Each row below holds a small network's activations on one record, seen along a few directions.
Records have a field called MILER. Each example row is followed by its value.
Other fields move the rows too, some of them a lot.
Random noise pushes rows far along 2 fixed directions. That doesn't count. These rows show it; they differ only by the noise:
[ -35  144   77   33  163   56 -118  118  201   95  122  138  271 -129
 -189   -4]
[-212  426  250   55  154  -60  -12  205  683 -251  311  -64  153 -383
   14 -424]
[ -21 -228 -135 -127 -331  300   38 -152 -482  127 -304   36  -66  232
 -274  406]
[-266  118   80 -117 -407  169  205  -65  101 -352  -97 -259 -275  -76
   -3 -127]

[ 295 -416 -147 -274 -112 -192 -309  -13 -502  301 -329  122 -296  249
  -44  356]
meni
[ 155   47  -33  161  621 -170 -295  184  349  329  398  211  420 -132
 -143  -39]
mize
[ 109  -94   73 -105  221 -309 -291   40  299   40   20   52  -52 -144
  204  -71]
pebu
[-281  428  183  197  -20  179  304   -4  354 -361  129 -195   82 -309
   83 -487]
lebub
[-141 -202  -33 -199 -494   36  110  -92 -287 -264 -190 -265 -424  261
  271   62]
duvo
[  59 -110 -117  122  129  -16 -122  -53 -279  134  -44  183  146  200
 -138  217]
tokof
[ -67   66  -36 -110 -288  266  272 -116 -264 -170 -182 -230 -223  128
 -137  162]
tiz
[ 387 -117  -59  -75  372 -317 -549  160  -68  444   30  384  187   45
  -28  132]
litov
[ -46  103  -85   76 -180  172  274  -80  -82  -83    3 -122  110  -67
   19  -31]
satup
[  36  -80   40 -225 -373 -142    5  -15   -2 -287 -197 -196 -591  133
  227 -167]
meni
[ 343 -124   58  -51  376 -285 -560  107   15  381   84  294  180    2
   17  113]
dob
[-222 -257  -39 -274 -748   41  117 -193 -421 -257 -323 -253 -737  245
  190   46]
vul
[ -55 -160 -185  -19 -293   30   34 -160 -324 -103 -206  -88 -219  280
  -31  238]
pok
[-283  441  279  224  169   77  302   88  522 -340  256 -231  176 -429
   20 -567]
lebub
[-333  226   -5  185 -135  298  399  -49    0 -309   82 -345   31 -105
  -25 -255]
ziv
[-125 -201 -109  -57 -185  290  102 -117 -507   26 -184   74  -81  204
 -147  318]
nelu
[  68  -13    3 -113 -223 -148   -4   19  113 -166  -65 -175 -343   94
  223 -218]
zape
[-208  200  -29   40 -446  183  411 -121   39 -384  -54 -296 -152 -103
  165 -216]
satup
[ -34 -242 -210 -215 -651  407  311 -357 -634 -138 -399 -261 -328  364
  -78  508]
kibi
[ 326 -341  -49 -208  -21 -331 -386   40 -234  213 -210  209 -181  229
   99  318]
kamu
[-242   47   86  -37 -176 -130  207  -46  147 -463   50 -407 -430 -152
  157 -278]
tokof
[ 137  -93 -158  -41  -53  284  -83 -143 -420  353 -105  220  205  186
 -228  427]
nir
[  66   77  207   13  391 -405 -376  247  745  -63  220  120  -50 -309
  231 -334]
pebu
[ 259    0   40  -82  307 -407 -512  249  178  239   56  294   23  -73
   85  -60]
meni
[ 172 -200 -122  -40  142    8  -64    6 -131  348 -215   43  116   40
 -131  258]
tuloz
[-242  279  -43  219  -25  342  411 -109  -49 -212  134 -227  303    7
  -35 -217]
ziv
[ -19 -209   28 -126  -44  -63   -5   77 -214   52  -58 -137 -210  175
   83  184]
duvo
[ 222 -156  -90  134  664  128 -314  103 -331  648  226  572  765   73
 -399  435]
nelu
[ 228 -168   86 -139   92 -324 -332  134  175   47  -35   91 -184   71
   61  -13]
nur
[ -18 -160 -123  -16 -128  -42  -13    4  -76 -109  -49 -103 -327   88
  -10   99]
pok
[-113 -493 -301 -211 -615  224  223 -382 -734  -35 -441 -360 -550  397
 -110  463]
mize
[  71 -173   62 -208 -360 -104 -155  -85  -48 -222 -182 -163 -549   97
  224  -82]
dob
[-191  136   46  185 -177  377  382 -196 -215 -132 -139 -112  134   65
 -146  -58]
lebub
[  -8 -339 -154  -86 -108  -26  -21 -123 -379  181 -155   98 -180  164
  -98  311]
zofen
[ -78 -341 -208 -142 -539  197  254 -321 -521 -130 -310  -62 -422  388
   31  251]
zofen
[ -47  145   13  146  208 -122  -57   22  138 -107  166   72  158  -19
   28 -136]
tokof
[ -63 -224 -119 -175 -476  250  158 -161 -358 -136 -289 -240 -296  144
 -126  374]
kibi
[-171  -82  -54 -148 -525  298  205 -190 -294 -166 -268 -180 -287  127
 -111  168]
nir
[  55 -102 -129    8   24  -77  -52    3  -13  -53   47  -39 -123   43
    7   40]
pok
[ 188    7  137  -22  202 -248 -441  101  102  185    7  208  -24   67
   75   45]
dob
[ 194 -234 -207  -59   24   76  -74  -68 -264  355 -297  106  100  127
 -104  326]
tuloz
[  10  194   -5  256  153  119  120   77   63  144  101  138  466  -33
 -159   26]
satup
[ 305 -263   15 -110  285 -464 -640  328   43  336 -125  412  -92   35
   13  259]
kamu
[ -89  -22  -28   18   47  267  146 -120 -295   32   58   97  265  142
 -126  150]
nelu
[ 172 -229   25 -223 -206 -343 -276   40  -66  -53 -219   52 -392  154
  216  123]
kamu
[ 290 -405  -72 -254  -83 -219 -298  -68 -369  246 -282   88 -199  297
  -25  373]
nur
[-193 -198 -176 -100 -416   81  128 -221 -243 -169 -202 -300 -441  168
   17  131]
mize
[ -97  336   71    5  -52  122  143   26  201 -260   74 -122   57  -83
  -52 -174]
tiz
[ -51   46  134 -191 -216 -349 -206  149  271 -294 -109 -145 -549 -110
  252 -311]
litov
[ 195 -179 -142  105  196  246   79 -134 -520  521  -71  324  562  232
 -366  414]
bemi
[-313  -57 -232   60 -732  647  653 -432 -587 -458 -272 -541 -352  256
    9   -6]
pema
[-239  -93 -217  147 -377  547  456 -293 -616 -136 -235 -318  -47  209
 -203  169]
pema
[ 141 -143   23   30  281 -157 -394  200   -4  385  157  387  159   76
 -106   89]
vul
[ 138 -111 -100    2   24  266  -81  -46 -231  295  -11  228  245  124
 -299  297]
nir
[ -72 -192 -150 -103 -248  -12   47 -180 -259  -39 -130   36 -235  131
   84  126]
zofen
[-146 -159  -55 -311 -805  -43  282 -204 -239 -456 -417 -527 -835  236
  316 -127]
zape
[-196  150  108   66 -225  197  421 -122  -30 -153  -27 -198  -86  -35
  -15  -92]
bemi
[  -1 -238  -98 -243 -495 -153  -81  -20 -248 -118 -394 -172 -667  185
  183   68]
zape
[ 134  118 -182  350  558  245 -127   62 -218  490  238  380  880   45
 -304  170]
ziv
[ 216 -166 -130   12  171  101   14  -22 -100  321 -164   91  221  147
 -150  211]
tuloz
[ 119 -266  -77 -107   25  -92 -284   16 -350  361  -21  256   16  187
  -67  243]
vul
[ -78  169  -28  332  441  248  142   47  -13  166  269  -30  578 -121
 -288  -50]
pema
[  -9 -338  -17 -172 -270  -94 -121 -123 -181  -45 -414  -37 -416  230
   77  237]
pebu
[ 219 -195  -91 -210 -148 -195 -308   -5 -281  143 -234   86 -385  159
  117  167]
litov
[  30 -158  101 -207 -233 -314 -227   54   71 -150 -234  -88 -461  107
  136   -3]
nur
[  53 -379  -86 -153 -258   81   31  -48 -419   18 -159 -111 -247  339
   61  246]
duvo
[-287  471  272  175   45  -67  197  145  655 -351  296 -112   82 -437
  140 -584]
bemi
[  24  -36 -165 -128 -358  347  226 -228 -496  -74 -264  -96  -56  275
 -172  273]
tiz
[  55 -177 -167 -146 -287  228   94 -185 -351   -7 -171 -125  -31  127
 -104  354]
kibi

Here are new rows. What is MILER for each?
[   0    6  -61  157  134  -45 -127  -11 -150   66   -4  158   42  134
  -64  147]
tokof
[  75 -140  -74  -69  -37  297  108 -153 -394  281 -106   38  245  217
 -347  391]
nir
[ -60 -117 -156  -99 -240  -63   74 -140 -145 -224  -70 -229 -261   63
   92   31]
pok
[ 128 -165 -188   56  105  -36 -198  -80 -338  169  -39  209  106  158
  -70  242]
tokof
[-168  -17  109 -172 -245 -176   -2   29   93 -200   58 -161 -376  -47
  206 -240]
vul
[  33  107   31  181  289  199  138  -49  -82  177  105   81  476 -116
 -198  -48]
lebub
[ -55 -171 -124 -112 -319  -19  128 -103 -123 -278 -101 -266 -473   96
   94   31]
pok
[-204   99  -34  -30 -266   66  298 -178  168 -391   73 -396 -327   38
  192 -233]
mize
[-133   64    5   -9 -316  209  345 -186 -167 -127  -60 -185 -156  -45
   52  -38]
bemi
[  38  218   48  189  258   47  -38   60  128  221  207  263  394 -160
  -61  -54]
bemi
[ -85  113  131  105  454 -322 -180  263  475   88  293  177  112 -260
  -10 -181]
zofen
[-166   63  -62 -226 -590  262  363 -205 -224 -459 -226 -431 -465   25
   40  -43]
tiz
[-297  -90  -72 -163 -577  363  392 -304 -434 -404 -185 -290 -376  147
  109   40]
nelu
[ -39  223  227  118  453 -393 -452  445  644   24  428  187  200 -286
  233 -323]
duvo
[   2  221  200 -141   48 -388 -113  168  471 -272  121 -138 -233 -171
  292 -445]
meni
[   3 -289  -45 -189 -213   -2   26 -111 -437  129 -136  -10 -149  293
  -43  197]
vul
[  45   42 -109  135  -41  160  135   -2 -182  161  -46   63  160   -9
  -94  178]
satup
[  92  214  110  261  438   79   61  113  262  242  333  267  594 -129
 -192 -135]
bemi
[ -66  -14   98  -70  -83  -80   19  112  153 -213  127 -172 -250   43
  269 -157]
duvo
[ 312 -241 -111   60  501 -172 -612  255 -201  626  138  558  502  156
  -85  377]
duvo
[-142  153  -38  -86 -403  225  166  -87 -137 -295 -175 -196 -350   20
    5   25]
tiz
[ -90  418  -17  439  496  270  100   53  143  121  346  141  746  -81
 -173 -156]
pema
[  74 -133 -127   90 -204  394  267 -236 -512  213 -155  117  103  279
 -192  312]
bemi
